Each row below holds a small network's activations on one input, seen along a few directions.
In each table, some parts of the input vary, and every possible input appears once, in random order.
Descriptions start from the smaller parts, as in this example, which fits no table here: one of 3 separate values, together with either a single point or one of 11 places along a line or (one of 5 places around a ring, together with one of 6 places along a line).
Shared parts are said once, and a part with two or three values counts as separate values.

Other details of the inputs shift rows strongly along two fixed directions, in all tables alike. That doesn't count.

Rows:
x1: [-3  2  3  6  4 -2  5 -3 -1 -1 -8  3 10  1]
x2: [ 0 -3  1  2  2 -7  1  0  5  1 -2  9  3  3]
x3: [ 1  1 -4 -6  3 -2  1 -1  3 -1  8 -5  8 -2]
x4: [ 1 -1  0  2  3 -3 -1  0  5  0  1 10  4  5]
x5: [-4  2  1  7  4  0  2 -3  0  0 -5  2  6  2]
x6: [ 1  1  0  1  4 -2 -1  2  1  1  7  6  3  0]
x7: [-2 -2 -3 -6  1 -2 -1 -5  3  0 -2  0  7  7]
x8: [ -7   1   3 -17 -14  11   3  11 -15  -3 -16  -6 -19   8]
x9: [ 1  2 -4 -8  3 -1  0 -2  3  1  7 -3 11 -1]
x10: [ 1  1  0  7  3  1  1 -2  2  0 -2  1  8 -2]
x11: [  3   0   5  -8 -10  10   1  15 -12  -4 -10  -1 -25   1]
x12: [-3 -3 -4 -4  0 -4  0 -6  4  1 -1  0  6  7]
x13: [ 6  1 -1  1  4 -1  0  3  3  1 10  5  4 -3]
x14: [-3  1 -4 -6  3 -2  0 -3  2  1  5 -2 10  3]
x15: [ 1  1  1  6  4 -1  6 -1  2 -3 -4  1  8 -4]
x16: [ -1   0   3 -18 -14  13   1  10 -14  -3 -14  -7 -17   5]
x17: [  1  -2   5  -7 -12   9   2  14 -13  -4 -11   1 -26   0]
x18: [ 15 -29  -3  21 -19 -11 -46 -33   8  24   0 -29 -31  -7]
x19: [ 0  6  0  7  6  1  4  1  0 -1  5 -3  6 -7]
x20: [ 3 -2  0  3  1 -6  2  1  6 -3  5  9  2  0]
x21: [ -3  -3   2 -16 -14   9   3   8 -14  -3 -13  -7 -19   3]
x22: [-4  4  2  6  5  1  2 -3 -1  1  0  1  8  1]
x23: [-3 -1 -3 -4  1 -3 -2 -6  4  3  3 -3  5  5]
x24: [-1  0 -3 -5  1 -3  0 -4  4 -1  5 -2  5 -1]
x25: [  3   1   5 -11 -11  13   3  15 -13  -3 -11   3 -21   3]
x26: [-6  2  1  8  4  0  2 -2 -1  2  3 -1  6 -3]
x27: [ -3   5   7  -7 -10  16   5  14 -17  -4 -17  -4 -17   0]
x28: [ 5  2 -1  2  6 -2  0  3  6 -2  8  6  2 -2]
x29: [-3  3  1  7  5 -1  5 -2  0 -1  3  1  4 -5]
x30: [ -1   0   2 -17 -12  11   2  10 -13  -5 -13  -9 -20   4]
x31: [ 3  0 -1  2  3 -3  1  1  5 -1  7  7  0 -3]
x32: [ 2  0 -5 -6  3 -3  1 -3  6 -3  1 -2  7  2]
x33: [-5  0  0  8  3 -1  4 -2  1  1 -4  2  6  2]
x34: [ 6 -1 -1  3  3 -4 -1  1  7 -3  4  6  0  0]
x35: [ 5  3  0  0  4 -1 -1  2  5  0  6  7  4 -1]
x36: [ 2  1 -4 -8  3  1  0 -4  4  1  4 -2  8  2]
x37: [-2  3  0  8  4 -1  5  0 -1  0  5 -2  5 -8]
x38: [ 20 -29   0  30 -19 -12 -48 -28   9  25   3 -22 -37  -9]
x39: [ 0  4  0  7  4 -1  4 -1  3 -4 -1  1  8 -3]
x40: [ 1  2  1  2  4 -2 -2  1  4  1  5  7  3  3]
x41: [-2 -2 -3 -7  2 -5  1 -6  4  1 -5  1 10  6]
x42: [-5  3  1  8  4 -1  3 -3  1  2  1  1  7  0]
x43: [ 4  0 -1  2  2 -3  3  3  2 -1 10  5  1 -5]
x44: [-5  0  2  7  3 -4  5 -4  1  1 -6  3  9  1]
x45: [-1  1 -1  8  3 -3  4 -3  2 -2 -1  2  6 -3]
x46: [-1  0  0  2  4 -2  0  3  2  2  7  6  1 -1]
x47: [ 0  4  0  6  5  2  2  0 -1  1  4 -2  8 -6]
x48: [ 0  0  1  3  3 -3 -1  0  5  2  6  8  2  2]
x49: [-3  2 -3 -7  3 -1 -2 -5  2  1  2 -1  8  5]
x50: [ -1   1   7  -9 -12  10   0  14 -14  -2 -13   2 -23   6]
x51: [-1 -1 -5 -5  2 -4  3 -3  3  0  8 -3  8 -3]
x52: [ 0 -2 -5 -5  0 -5  2 -4  5 -3  1  0  7  2]
x53: [ 6  3 -1  1  6 -3  2  4  4 -2 10  4  3 -5]
x54: [ 1  1 -3 -7  3 -1  1 -3  5 -3  6 -3  8  1]
x55: [-4  0 -5 -5  1 -3  0 -4  2  3  5 -3  8  2]
x56: [ -6   5   6  -6 -10  13  10  15 -18  -8 -16  -1 -16  -1]
x57: [-5  4  2  6  6  1  2 -1 -3  1  2 -1  8 -3]
x58: [-1  5  1  6  6  2  3  0  2 -2  3 -1  6 -5]
x59: [ 0  4  1  7  4  2  1 -2  2  0  1 -1  7 -4]
x60: [ 0 -1  0  3  2 -5  0  0  6  1  2  9  2  4]
Description of these inputs: one of 3 separate values, together with one of 4 places along a line, together with one of 5 places around a ring.
The inputs of x7 and x32 match in every part but the place on the ring of 5. If x50 is changed in the same way as x7 into x32, which row does it become? -> x11
The inputs of x5 and x33 match in every part but the place on the ring of 5. If x6 is changed in the same way as x5 into x33, which row does it become? -> x46
Start at x56 and move only the place on the ring of 5, one step at a time. The first step leads to x44. Which rows follow, in order? -> x1, x27, x15
Which other rows does x24 become when the choice among 3 separate values takes its other values? List them by row number. -> x29, x31
Start at x58 and move only the place on the ring of 5, one step at a time. The first step leads to x59. Which rows follow, in order? -> x22, x42, x29

Rows:
x61: [ -4  12   9 -13 -11  23   8  28 -23  -8  -8   3 -29   2]
x62: [-5  2  1  9  6 -4  4 -5  3  1 -1  3 13 -1]
x63: [ 2  2  1  9  7 -6  3  2  7 -1  7 13  8 -2]
x64: [ 5  0  1 10  7 -6  3  0  8 -1  5 12  8 -3]
x65: [-2  1 -1  8  7 -4  5 -5  4 -1  1  0 15 -4]
x66: [ -4   6   3 -31 -17  21   6  21 -22  -8 -15  -8 -26   8]
x67: [  1  -2  -7 -10   4  -6   0  -7   9   0   6  -1  13   3]
x68: [  2  -5  -6 -10   2  -8   0  -8  10   0   0   2  12   7]
x69: [ -3  11   9 -12 -11  22  10  29 -23  -9  -7   1 -29   0]
x70: [  0  -3  -7 -11   3  -8  -1  -8   9   1   2   2  13   7]
x71: [-3  2  0  9  7 -4  6 -4  4 -2 -3  4 15 -1]
x72: [-4  4  0  8  8 -2  4 -4  3  1  2  1 15 -2]
x73: [-4  3 -1  8  7 -2  5 -4  2 -1  3 -1 13 -4]
x74: [ 19 -32   5  37 -25  -9 -53 -26   1  27   2 -30 -54 -17]
x75: [  0  -1  -7 -11   4  -6  -1  -7   8   1   6   0  13   6]
The inputs of x67 and x70 match in every part but one. If x73 is changed in the same way as x67 into x70, which row does it become? -> x62
What is each input in this table made of? -> one of 3 separate values, together with one of 5 places around a ring
Which other rows does x71 become when the choice among 3 separate values takes its other values? List them by row number. -> x64, x68
Start at x69 and move only the place on the ring of 5, one step at a time. The first step leads to x61. Which rows follow, in order? -> x63, x64, x74
